Each row below holds a small network's activations on one input, seen along a few directions.
Each table varies a few parts of the input and shows all the possible inputs, shuffled.
A made-up example of a description, with smaller parts first: one of 5 places around a ring, together with either a single point or (one of 2 separate values, together with one of 4 places along a line) or one of 11 places around a ring.
Shared parts are said once, and a part with two or three values counts as separate values.
In the rows, zero is written as 128.

Other details of the inputs vary at random and push rows far along two fixed directions, the same in every table; ignore that.

Table:
row 1: [132 123 103 115 164 169 147 151 166  91 186 128  95 105]
row 2: [169 180 100 168 124 142 161  85 149 189 146 179 165 168]
row 3: [118  59 174  99 119  93 105 168  84 112  85  81 110 125]
row 4: [109 137 126  66 174 191 139 150 180 100 134 142 100 100]
row 5: [143  74 188  98 107  67 113 187  91  92 102 124 109 117]
row 6: [131 111  97 123 173 167 148 145 163  92 186 125  90  99]
row 7: [ 38 103 175 129  62  81  79 188 118  79  65 115 115 109]
row 8: [101 132  93  84 177 174 129 130 164  84 159 122 113  89]
row 9: [ 61 200  79 188  87 160 132  73 170 149 109 192 157 136]
row 10: [169 163  79 196 122 140 162  65 133 180 170 145 159 157]
row 11: [105 144 111  84 167 192 136 141 165  96 164 116 101  94]
row 12: [155 130 160 163  71  71 107 100  67 211  74 118 177 177]
row 13: [101 121  85  94 185 172 130 124 159  84 157 118 107  85]
row 14: [134  67 176 123 125  75 105 185  91 108 121  76  95 134]
row 15: [176 111 127 206  80  40 111 100  70 174 111 106 181 167]
row 16: [142  79 166 123 119  62  92 198 100  87 116  89 125 114]
row 17: [134  59 172 127 126  75 113 178  86 103 121  70  96 137]
row 18: [165 189 100 176 126 147 154  78 145 190 158 158 157 176]
row 19: [135 177  94 161 137 172 150  48 133 190 142 137 155 164]
row 20: [138  87 187 114 118  78 102 201 100 105 114  80 102 137]
row 21: [139 173  81 170 126 164 155  47 128 187 155 133 163 147]
row 22: [102 147 126  75 177 199 133 139 172 101 149 120  94 110]
row 23: [147 123 127 179  81  57 104  83  58 183  94  92 186 160]
row 24: [167 162  88 178 133 141 169  73 141 182 146 168 159 166]
row 25: [161 127 158 154  61  67 116  82  54 187  64 134 173 165]
row 26: [136 135 126  83 170 164 156 156 173  76 147 175  97  93]
row 27: [ 99 136 122  78 175 197 133 132 166 103 156 118  93 111]
row 28: [170 165  92 165 126 136 171  62 134 163 138 190 154 149]
row 29: [169 169  69 194 134 129 145  68 142 171 159 161 172 148]
row 30: [118  76 188  84 110  93  96 181  95 118  87  90 115 125]
row 31: [136 134 108 113 165 170 145 160 169  91 178 130  98 103]
row 32: [139 183  84 166 123 163 147  53 130 193 155 139 163 147]
row 33: [143  65 180 107 113  65 114 179  85  92 101 120 104 114]
row 34: [ 72 141 139 206  23  63  97 103  88 159  56 137 173 163]
row 35: [180 142 167 175  69  51 120 133  84 198  90 132 178 184]
row 36: [126  95 198  68 101  84  98 175  93 103  70 115 115 108]
row 37: [140 193  91 156 116 167 145  60 136 191 156 142 166 151]
row 38: [ 98 126 114  87 183 196 135 126 160 104 155 115  88 108]
row 39: [123  74 183  80 106  85  99 161  79 102  76 111 108 109]
row 40: [131 119  93 115 177 157 135 149 173  77 174 137 110  97]
row 41: [104 143  99  82 180 173 127 139 168  83 152 123 115  86]
row 42: [139  60 174 116 121  71 112 192  95 107 109  97 104 128]
row 43: [113 135 124  57 163 185 142 128 165  88 130 164  97  88]
row 44: [ 28 164 111 111 134 187 124 158 210  58 114 168  97  79]
Each input here is: one of 4 places along a line, together with either a single point or (one of 2 separate values, together with one of 5 places along a line).
- The inputs of row 24 and row 35 match in every part but the place on the line of 4. If row 28 is changed in the same way as row 24 into row 35, which row does it become? => row 26
- The inputs of row 25 and row 43 match in every part but the place on the line of 4. If row 34 is changed in the same way as row 25 into row 43, which row does it become? => row 7
- Change only the choice among 2 separate values in row 11. List by row number the other rows that result. => row 31
- List by row number the other rows that have the place on the line of 4 in common with row 12. => row 6, row 9, row 13, row 14, row 29, row 32, row 33, row 38, row 39, row 42
- Start at row 3 and move only the place on the line of 4, one step at a time. The first step leads to row 12. Which rows follow, in order? => row 30, row 4
